Each row below holds a small network's activations on one input, seen along a few directions.
In each table, some parts of the input vary, and every possible input appears once, in random order.
Descriptions start from the smaller parts, as in this example, which fits no table here: ring(8) and (point or line(9) or (values(3) and line(6))).
Shared parts are said once, and a part with two or three values counts as separate values.
In the rows, zero is written as 128.

Other details of the inputs shift rows strongly along three fixed directions, in all tables alike. That doesn't count.
To show where, the next rows are all for the same input, with only those details redrawn:
[186 127 169 137 189 111 114 182 126 166 116]
[120 135 116 132  98  90 159 110 126 134 151]
[159 143 131  92 126 153 105 134 194 134 149]
[160 102 129 146 163  69 146 124 115 175 132]
[146 159 138  98 110 154 112 145 178 121 149]
[119 185 173 152 102 113 160 196  77 107 130]
[137 134 118 111 109 117 133 111 162 136 153]
[136 100  85 115 117  85 144  62 167 157 161]

A family of inputs:
R1: [ 77 141 124 128 126 161 154  98 116  88 163]
R2: [110 181 130 111  77 181 113 146 133  66 118]
R3: [104 157 142 143 109 120 151 157  41 114 102]
R4: [113 187 146 127  74 163 125 170 159  82 140]
R5: [ 96 173 141 123  68 152 143 145  90 102 119]
R6: [145 128 114  93 134 166  83 121 184 105 112]
R7: [157 117  98 116 148 139  95 111 168 136 126]
R8: [ 95 118 156 169 125 142 180 155  40  88 144]
R9: [143 165 161 121 125 144 114 181 154 115 130]
R10: [119 123 111 162 137  97 138 134  78 144 112]
R11: [167  95 148 134 187 126  93 146 135 168  87]
R12: [157 152 116  81 128 183  80 135 190 114 138]
R13: [118  63 146 181 181 111 167 139  64 124 125]
R14: [133 109 108 128 102 105 137  83 133 160 133]
R15: [ 89 173 162 150 100 119 151 194  73 114 111]
R16: [108 151 128 115  74 116 156 110 122 107 141]
R17: [118 136 124 111 151 199 113 100 163 100 156]
R18: [143 105 105 122 165  89 128 116 116 152 127]
R19: [157 144 144 106 148 157 100 155 122 117 107]
R20: [ 96 147 105 145  78 122 143 115 116 124 135]
R21: [119  92  86 140 115  93 137  63 120 157 120]
R22: [147  88  94 120 164 113  94 103 164 161 117]
R23: [149 126 133 105 152 134 104 145 146 163 125]
R24: [161 120 147 115 184 119 112 157  99 140  95]
R25: [138 114 108 128 101 101 146  77 132 140 137]
R26: [146 120 161 155 146 114 121 165 115 157  93]
R27: [138 133 153 155 119 124 130 152 105 149 105]
R28: [133 111 173 137 178 172  99 149 102 126 130]
R29: [174 128 134 115 166 149  90 156 189 130 117]
R30: [127  94  73 119 127  81 142  64 170 145 148]
R31: [166 115 164 144 181 105 110 183 131 181 107]
R32: [ 91 131  99 139  89 108 144 106 131 128 131]
R33: [145 117  99  82 119 133 118  84 180 125 139]
R34: [ 71 105 122 134 114 130 149  84  95 109 159]
R35: [ 56 131 145 160 101 148 147 122  85  80 145]
R36: [165 126 145 121 169 160  82 159 125 141  89]
R37: [ 94  68 108 124 140 128 123  61 145 132 156]
R38: [ 85 140 111 109  89 124 134 111 112 105 120]
R39: [147 117  98  96 124 150  98  96 185 157 141]
R40: [137 146 120  74 127 180  73 140 198 117 130]
R41: [128 109  98  88 130 124 112  85 141 143 125]
R42: [154 106 135 137 159  89 131 138 124 187 126]
R43: [141  97 117 152 151  80 144 112 112 138 103]
R44: [146 160 127  88 118 161 108 147 181 109 144]
R45: [ 85 138  95 152  95  90 161 112  97 101 127]
R46: [114  94  93 115 119  86 144  67 119 160 128]
R47: [111 183 154 104  71 166 126 158 154  77 131]
R48: [ 99 143 112 152  72  91 171 109  97 145 146]
R49: [146 114 143 134 172 127 103 157 108 142  81]
R50: [102 185 131  91  82 170 114 161 135  91 137]
R51: [143 152 166 106 119 153 110 167 138 138 118]
R52: [ 93 159 124 162  63 110 159 133 102 126 138]
R53: [124 103 161 133 158 171 132 159 115  97 139]
R54: [171 128 169 138 164 135 103 172 143 136  97]
R55: [ 65 168 135 159 104 169 161 126  89  63 150]
R56: [154  75 183 169 225 118 151 185  43 143 115]
R57: [144 119 124 171 130  79 150 123 106 152 129]
R58: [127  81 112 127 137 178 127  95 154 106 154]
R59: [114 104 114 125 104  91 142  91 143 157 127]
R60: [110 186 152 131  77 130 153 166 113  96 144]
R61: [150 100 115 156 148  84 145 106 100 143 107]
R62: [132 108  79 131 114  84 154  71 136 145 150]
R63: [110 156 133 137  86 138 129 150 151 123 132]
R64: [114 111  86 118 129  96 129  96 143 129 135]
R65: [125 166 157 168 103  98 168 170  68 122 129]
R66: [117 128 106  96 116 134 115 105 151 104 121]
R67: [102 134 132 130 151 185 119 117 156  89 145]
R68: [178 126 165 147 185 112 127 178  80 148  91]
R69: [111 100 101 111 119 103 130  83 139 149 121]
R70: [ 84  92  99 145 152 113 162  63 118 119 152]
R71: [156 144 139 112 153 156  93 167 128 141 115]
R72: [153 143 138 150 143 122 128 164 120 127 116]
R73: [151 138 129  80 129 168  93 131 197 109 124]
R74: [159 121 125 125 125 134 114 108 161 134 123]
R75: [110  81 136 163 165 130 125 100  91 138 134]
Question: What do these inputs look like to the network?
Answer: ring(5) and (values(3) or (values(2) and ring(6)))
Question: Changing only the ring(5) part turns R44 into R30. The same change can be made to R33. Which row results?
Answer: R73
Question: Changing only the ring(5) part turns R6 into R24. The same change can be made to R49. Which row results?
Answer: R41
Question: Change only the ring(6) part in R30. List by row number the other rows that result.
Answer: R9, R15, R31, R40, R64
Question: Change only the values(3) part in R55. List by row number the other rows that result.
Answer: R58, R75
Question: Start at R68 and move only the ring(6) part, one step at a time. The first step leads to R25. Which rows follow, in order?
Answer: R14, R5, R3, R19

A family of inputs:
R76: [168 108 150 127 166 170  85 149 190 158 125]
R77: [109 162 102  82  79 176 117 107 158  80 145]
R78: [ 73 125  61 113  67 105 163  40 176 101 185]
R79: [ 70 183 145 158  54 145 152 151  91  87 124]
R80: [197 186 175  97 126 145  97 215 149 140  99]
R81: [148 117  92  80 125 178  77  90 195 116 125]
R82: [155 101 140 122 167 125 113 121 105 157 102]
R83: [128  84 115 176 184  32 179 105  62 174 136]
R84: [ 93 130  99 174  97  82 170 104  61 124 125]
R85: [144  90  97 119 163 116 118  84 172 130 133]
R86: [163  84 142 162 179  86 151 124 100 171 140]
R87: [145  81 107 156 155  89 131  82 117 176 121]
R88: [156 158 105  88  75 129 102 125 213 129 125]
R89: [103 142 143 136 103 146 135 141 141 128 144]
R90: [ 90  74  97 151 116  60 178  64 100 139 147]
R91: [132  79 107 117 155 110 106  82 146 166 112]
R92: [159 169 193 139 173 165 120 220  90  87 102]
R93: [131 127 121 106 107 168 101 103 157 114 119]
R94: [118  90  90 152 104  92 164  58 142 139 168]
R95: [103 155 139 118  85 170 111 138 137  92 111]
R96: [166 176 158 107 142 209  81 192 173 100 119]
R97: [114 129 149 141 115 137 142 145 118  95 130]
R98: [108 183 167 140 109 149 139 198  42  87  99]
R99: [136 100  91 106 149 122 100  83 160 163 137]
R100: [ 95 104  75 107 108 103 132  63 123 134 134]
R101: [149  99 119 137 187 103 114 132 137 166 118]
R102: [160 105 124 121 181 133  97 138 146 137 100]
R103: [ 89 107  70 128 100  97 136  61 141 139 144]
R104: [143 101  94 125 148 111 118  85 130 160 131]
R105: [139 104 104  91 157 140 104  94 193 124 142]
R106: [162 146 176 113 142 201  93 186 148 111 110]
R107: [208 143 135  99 137 126  90 160 186 159 103]
R108: [111 126 156 201 123  84 186 155  37 139 119]
R109: [ 96 177 139 142  86 142 154 162  72  70 115]
R110: [150  88 138 137 172 111 125 123 134 186 135]
R111: [ 81 161 114 155  83 114 171 117 118  79 155]
R112: [151 104 138 122 195 105 128 136 113 143 122]
R113: [100 145 124 131  71 157 139 115 171  91 167]
R114: [148  91 120 163 184  91 116 128 109 168  99]
R115: [138 150 131  74 137 182  86 149 167 108 127]
R116: [101 119 164 172 139  92 165 167  44 138 105]
R117: [152  91 103 117 169 103 137  84 133 140 138]
R118: [134 136 148 105 122 166 115 142 172 123 163]
R119: [132 164 190 126 122 177 129 197  88 102 112]
R120: [109 159 107 113  88 143 149 100 151  91 171]
R121: [116 133 144 207 150  55 200 157  22 124 122]
R122: [ 91  96  74 143 106  81 148  64 106 126 119]
R123: [193 109 172 119 193 168  88 171 152 133 112]
R124: [ 91 164 167 153  84 127 180 169  45  79 134]
R125: [176 112 178 129 197 156  90 181 165 157 130]
R126: [133 182 110  72  51 128 114 127 191 122 142]
R127: [114 190 170 159 119 133 157 205  49  98 116]
R128: [ 90 119  80 100  74 142 115  50 198 132 157]
R129: [158  80 156 162 190 105 126 152  98 165  92]
R130: [170 123 133 121 182 159  81 155 179 142 113]
R131: [ 74 168 161 135  74 142 164 165  68  90 130]
R132: [ 93 134 101 136 109  96 159 108  99 130 145]
R133: [140 182 137 104  77 110 119 170 158 129 114]
R134: [ 82 162 102  88  71 171 104 115 158  81 131]
R135: [ 72 165 129 104  60 155 135 118 109  91 133]
R136: [ 84 149 107 108  67 147 128  89 149 123 154]
R137: [158  88 165 142 200 100 131 159  87 162 116]
R138: [141 126 148 139 134 139 133 141 122 148 139]
R139: [160  97 133 139 170 114 115 114 117 180 116]
R140: [130  89  97 115 162 103 119  95 140 144 119]
Question: Changing only one part turns R86 into R125. The same change can be made to R104. Which row results?
Answer: R103
Question: What do these inputs look like to the network?
Answer: ring(5) and (point or (values(2) and ring(6)))
Question: Change only the ring(6) part in R96. List by row number the other rows that result.
Answer: R84, R87, R94, R108, R121
Question: Start at R119 and move only the ring(5) part, one step at a time. The first step leads to R106. Which rows follow, in order?
Answer: R129, R116, R131
Question: Change only the values(2) part in R87. List by row number the other rows that result.
Answer: R93
Question: Which other rows agree with R118 in the ring(5) part? List them by row number.
Answer: R83, R99, R100, R110, R112, R115, R126, R131, R132, R135, R136, R137
Question: Which other rows agree with R102 in the ring(5) part? List them by row number.
Answer: R76, R79, R85, R88, R95, R97, R111, R113, R114, R122, R129, R130
Question: Change only the ring(6) part in R140. List by row number the other rows that result.
Answer: R90, R91, R105, R116, R134

A family of inputs:
R141: [167 122 178 133 191 171  80 181 138 146 100]
R142: [ 82 143 128 154  96 119 147 132  76 108 137]
R143: [101 140 114 146  62 124 159 126 115  82 143]
R144: [124 202 150 106  76 174 109 171 141  80 126]
R145: [156  98 122 117 176 149  89 123 155 157 128]
R146: [ 94 163 127 143  72 121 165 136 109 110 146]
R147: [ 93  98 130 188 132  67 172 106  51 146 115]
R148: [ 96 182 158 155  85 117 161 171  85  94 133]
R149: [162 103 166 136 189 132 113 154 114 150 107]
R150: [137 117 118 107 150 147 119 117 157 119 133]
R151: [ 91 128 114 120  85 144 145  94 134 102 141]
R152: [101  87 110 152 123  86 164  80  94 138 129]
R153: [163  98 111  93 150 124  88 111 188 167 119]
R154: [139 157 173 134 136 140 121 196 117 128 123]
R155: [163 101 105  87 155 124  95 107 193 164 119]
R156: [182 109 107  99 159 132  91 101 187 164 121]
R157: [170 119 182 139 203 137 103 196  88 145 104]
R158: [112 186 142  87  68 180 106 171 164  89 128]
R159: [141 106 105 105 135 102 112 100 162 152 120]
R160: [151 141 174 139 171 142 126 188  78 128 116]
R161: [116 154 147 155  89 136 160 177  94  87 123]
R162: [174 128 178 143 213 135 115 194  95 138  98]
R163: [ 94 115 116 170 114  30 179 117  49 145 110]
R164: [136  64  93 119 149 103 133  49 153 159 140]
R165: [155 111 148 144 197 133 107 161 120 144 105]
R166: [169 124 179 143 211 134 109 199  97 135  96]
R167: [111  98  97 151 139  73 169  78  91 131 139]
R168: [126 120 163 164 153  98 157 143  61 133 113]
R169: [140  88  62  88 109 109 114  42 197 163 143]
R170: [188 141 157 113 167 159  91 179 149 155 103]
R171: [121  67  82 131 140 107 130  43 160 165 138]
R172: [112 151 145 123 114 152 133 155 100 100 136]
R173: [126 125 142 160 164  97 163 148  66 127 116]
R174: [ 99 165 125 110  71 136 144 148 126 109 124]
R175: [ 99  95  95 153 134  80 169  88  91 130 129]
R176: [140  71  86 121 151  93 129  51 139 157 153]
R177: [102 101 116 151 121 105 149  89 107 135 129]
R178: [ 99 185 120  72  47 192 108 121 215  75 171]
R179: [ 92 168 107  89  44 167 131 108 188  93 171]
R180: [167 103 132 105 175 147  95 120 153 146 137]
R181: [ 93 110  96 146  95  61 165  74 119 138 154]
R182: [125 198 147 106  70 182 110 173 144  87 130]
R183: [ 91 158 150 156 108 136 155 170  58 104 126]
R184: [108 140 145 180 126  47 180 160  19 139  96]
R185: [106 185 121  86  46 195 108 124 210  84 169]
R186: [100 143 107 117 101 158 113 108 165  96 143]
R187: [156  77 112 159 150  86 147 118 114 146 120]
R188: [166 107 166 135 188 134 114 149 116 148 111]
R189: [130 128 117 116 144 164  99 125 169 120 129]
R190: [112 140 132 102  96 171 117 111 162  95 143]
R191: [165 114 137 102 182 162  92 140 170 129 122]
R192: [110 180 132 132  74 145 145 152 115 104 128]
R193: [109 166 157 146 131 158 130 184  99  99 114]
R194: [ 89 150  83 101  44 126 148  83 150 109 146]
R195: [184 128 122  96 161 159  84 126 200 154 121]
R196: [109  98 136 169 143  75 180 115  53 143 117]
R197: [141  72  84 117 151  99 132  52 141 158 152]
R198: [ 94  91 103 158 117  87 166  72  95 142 131]
R199: [186 140 174 144 190 120 104 196  98 157  86]
R200: [160  94 130 108 176 149  92 128 152 148 128]
R201: [ 90  94  90 158 116  76 159  76  81 143 143]
R202: [ 97 174 110  97  46 172 126 110 190  92 170]
R203: [117  78  66 124 139 105 133  45 163 145 144]
R204: [109 155 144 127 119 157 129 161 118  88 125]
R205: [114 109 111 131 127 109 151 100 100 132 141]
R206: [139 161 162 130 124 130 120 188 100 126 103]
R207: [ 95 110  94 143  96  63 167  74 119 139 155]
R208: [ 94 169  98  89  41 144 120  92 173  87 146]
R209: [182 135 162 107 168 150  76 181 154 152  99]
R210: [119 150 154 126 116 157 140 143 115 104 129]
R211: [ 95 143 119 111  86 157 126 118 132  93 149]
R212: [146  77  54 109 117  88 128  27 177 174 145]
R213: [134 126 129 101 133 171 102 133 152 118 136]
R214: [187 146 161 120 177 154  88 180 152 147 102]
R215: [171 106 118 106 160 143 103 117 194 170 138]
R216: [177 120 143 140 180 109 107 148 128 163 104]
R217: [112 138 153 189 135  58 185 161  39 140 117]
R218: [156  93 136 113 171 154 104 120 161 150 118]
R219: [101 194 169 128  86 151 144 193 112  88 135]
R220: [130  80  66  98 114 106 132  40 202 168 166]
R221: [161 108 145 111 173 176  87 134 174 147 116]
R222: [ 95 159 150 158 119 131 146 166  80  94 118]
R223: [175 136 187 155 195 117 109 203 110 154 103]
R224: [156  98 125 114 173 151  89 122 156 151 130]
R225: [138 106 134 147 150  86 136 133 115 164 130]
R226: [100 124 114 169 111  39 188 116  41 145 110]
R227: [149 139 164 116 157 165 101 174 120 119 125]
R228: [126 201 153 111  80 179 107 171 153  83 127]
R229: [117 105 122 142 129 102 159  89 101 135 133]
R230: [165 103 124 110 182 140 100 113 167 137 129]
R231: [168 122 165 124 199 160  87 185 140 130 102]
R232: [131 160 156 110 133 178 104 170 146  86 126]
R233: [140  86 131 134 162 119 119 108 130 150 119]
R234: [162 101 106  88 153 123  92 106 192 162 119]
R235: [103 145 108 111 105 166 124 113 162  96 141]
R236: [ 93 158  93  83  46 152 128 104 178 100 147]
R237: [ 93 138 124 140 112 125 158 133  98  99 128]
R238: [100 157  91 115  52 133 143  90 153 107 150]
R239: [ 91 157 149 160 112 132 151 171  59 109 125]
R240: [113 142 133 149 112  78 153 141  73 129 110]
R241: [120  66  85 131 136 103 128  39 158 158 140]
R242: [153 104 121 124 181 145  90 126 165 145 121]
R243: [ 95 182 154 152  84 122 168 169  88  97 134]
R244: [ 82 134  98 126  79 138 145  93 120 104 154]
R245: [110 186 137 123  68 141 130 145 121  88 127]
R246: [ 95 100 120 180 136  63 171 113  39 143 125]
R247: [153 113 127 156 154  83 135 128 103 166 111]
R248: [149 148 110  85  92 169  89 109 201 121 140]
R249: [154  98 135 123 171 155  94 119 163 155 118]
R250: [ 90 129 104 118  88 138 148 101 119 105 150]
R251: [149  79 115 164 143  80 143 116 109 143 123]
R252: [121 199 165 141  91 159 144 202  94 101 113]
Question: Changing only one part turns R219 into R178. The same change can be made to R215. Which row results?
Answer: R146
Question: Changing only one part turns R206 into R169. The same change can be made to R216. Which row results?
Answer: R214
Question: What do these inputs look like to the network?
Answer: line(4) and (point or (values(2) and line(6)) or (values(3) and line(5)))
Question: Change only the values(3) part in R164. List by row number the other rows that result.
Answer: R172, R191
Question: Start at R162 and move only the line(5) part, one step at a time. The first step leads to R191. Which rows follow, in order?
Answer: R175, R203, R189
Question: Change only the line(6) part in R156. List by row number the other rows that result.
Answer: R155, R195, R219, R226, R243
Question: Change only the line(5) part in R221. List by row number the other rows that result.
Answer: R171, R196, R210, R218
Question: Change only the line(4) part in R147. List by row number the other rows that result.
Answer: R141, R171, R249
Question: Change only the line(6) part in R174. List by row number the other rows that result.
Answer: R170, R194, R215, R220, R252
